A small network was shown many inputs. Here are its activations along a few directions, one row for each input.
Each table varies a few parts of the input and shows all the possible inputs, shuffled.
A made-up example of a description, with smaller parts first: one of 5 places around a ring, together with either a single point or one of 11 places around a ring or (one of 3 separate values, together with one of 6 places along a line).
Shared parts are said once, and a part with two or three values counts as separate values.
(in the rows, 128 means zero)

Other details of the inputs vary at random and push rows far along two fixed directions, the same in every table; ignore that.

A family of inputs:
x1: [140 112 130 129 134 123 115 140 103 128 138 106]
x2: [143 129 145 130 133 105 133 134 122 133 139 112]
x3: [101 126 101  99 132 135 118 116 123 136 157 139]
x4: [138 118 123 119 130 117 114 139 106 139 150 101]
x5: [ 95 159 124 190  75 184 129 110 171 122  38 184]
x6: [148 120 134 127 134 109 122 141 108 141 145  95]
x7: [124 114 122 116 145 122 130 127 120 122 139 131]
x8: [138 106 130 123 146 117 133 141 104 120 133 107]
x9: [115 133 110 107 122 123 130 128 124 153 163 106]
x10: [240  76 233 222 181  75 125 170  72  67  72  78]
x11: [144 124 137 134 134 111 121 131 121 135 139 119]
x12: [111 131 111 100 122 130 115 123 122 139 153 137]
x13: [148 130 146 130 140 128 138 130 137 112 122 128]
x14: [122 136 120 125 126 130 136 130 131 134 147 109]
x15: [112 139 103  80 128 130 137 123 141 139 158 135]
x16: [157 118 150 133 136 104 117 138 109 123 132 110]
x17: [117 120 121 102 136 121 129 127 120 125 138 135]
x18: [ 94 141 124 180  80 169 125 117 153 125  29 184]
x19: [118 146 123 114 127 140 135 121 148 126 145 135]
x20: [ 87 144  76  66 122 145 135 109 152 152 178 144]
x21: [146 120 128 120 140 121 141 142 122 125 132 104]
x22: [147 127 145 131 129 107 122 135 118 134 129 119]
x23: [158 112 161 135 149 105 136 141 116 108 112 117]
x24: [127 120 132 117 135 121 121 128 112 122 132 129]
x25: [133 136 133 136 138 135 137 125 145 117 137 127]
x26: [ 99 142  88  89 122 157 135 118 148 144 161 128]
x27: [128 131 131 131 130 117 131 126 131 139 143 122]
x28: [106 153 141 201  84 162 130 107 167 118  41 186]
x29: [134 137 140 129 131 119 137 129 135 123 136 122]
x30: [142 119 133 131 134 115 115 130 115 131 143 119]
x31: [133 116 129 111 149 117 133 131 127 122 144 121]
x32: [ 85 151  80  80 122 159 135 104 162 146 170 151]
x33: [ 93 137 123 187  79 172 114 113 138 124  30 185]
Description of these inputs: one of 3 separate values, together with one of 11 places around a ring.
Q: Changing only the place on the ring of 11 turns x3 into x11. The same change can be made to x33. Which row results?
A: x6
Q: Which other rows does x10 become when the choice among 3 separate values takes its other values? List them by row number.
A: x1, x12
Q: Which other rows does x18 become when the choice among 3 separate values takes its other values? List them by row number.
A: x23, x31

A family of inputs:
x34: [141 105 151 170 116 111  93 134  87 127  84 138]
x35: [185  95 168 111 183  67 142 157  92 110 169  70]
x36: [101 123 105 144  89 141  92 126 102 159 107 140]
x37: [105 138 116 139  99 141 133 125 142 143  99 140]
x38: [128 145 131 163 111 149 128 122 152 128 108 136]
x39: [ 89 147  77  49 137 136 127 105 152 157 227 133]
x40: [199  97 170 104 190  80 145 163  92 102 163  62]
x41: [115 102  86  57 145 115  98 136  78 150 206  95]
x42: [122 142 122 123 116 148 131 123 148 121 113 151]
x43: [213  93 179 125 205  88 144 161  99  85 173  58]
x44: [147 136 158 156 122 120 126 126 139 116 100 145]
x45: [136 134 150 183 120 138 134 130 135 115  90 126]
x46: [143 144 144 164 106 134 128 131 141 128  98 127]
x47: [116 128 133 147 123 130 133 117 137 121 101 154]
x48: [ 59 158  50   9 116 134 126 101 150 186 239 140]
x49: [118 148 123 141  96 139 129 124 144 146 102 135]
x50: [120 131 131 141 132 150 138 121 141 108 106 146]
x51: [112 138 135 151 119 138 130 112 145 118 107 158]
x52: [117 123 122 136 130 145 140 124 136 113  98 148]
x53: [111 128 117 122 121 144 137 126 139 122  96 152]
x54: [112 133 120 153 111 142 135 123 137 133 103 135]
Q: What do these inputs look like to the network?
A: one of 3 separate values, together with either a single point or one of 6 places around a ring
Q: Changing only the choice among 3 separate values turns x37 into x35. The same change can be made to x46. Which row results?
A: x44
Q: Which other rows does x50 become when the place on the ring of 6 takes its other values? List them by row number.
A: x40, x42, x43, x52, x53
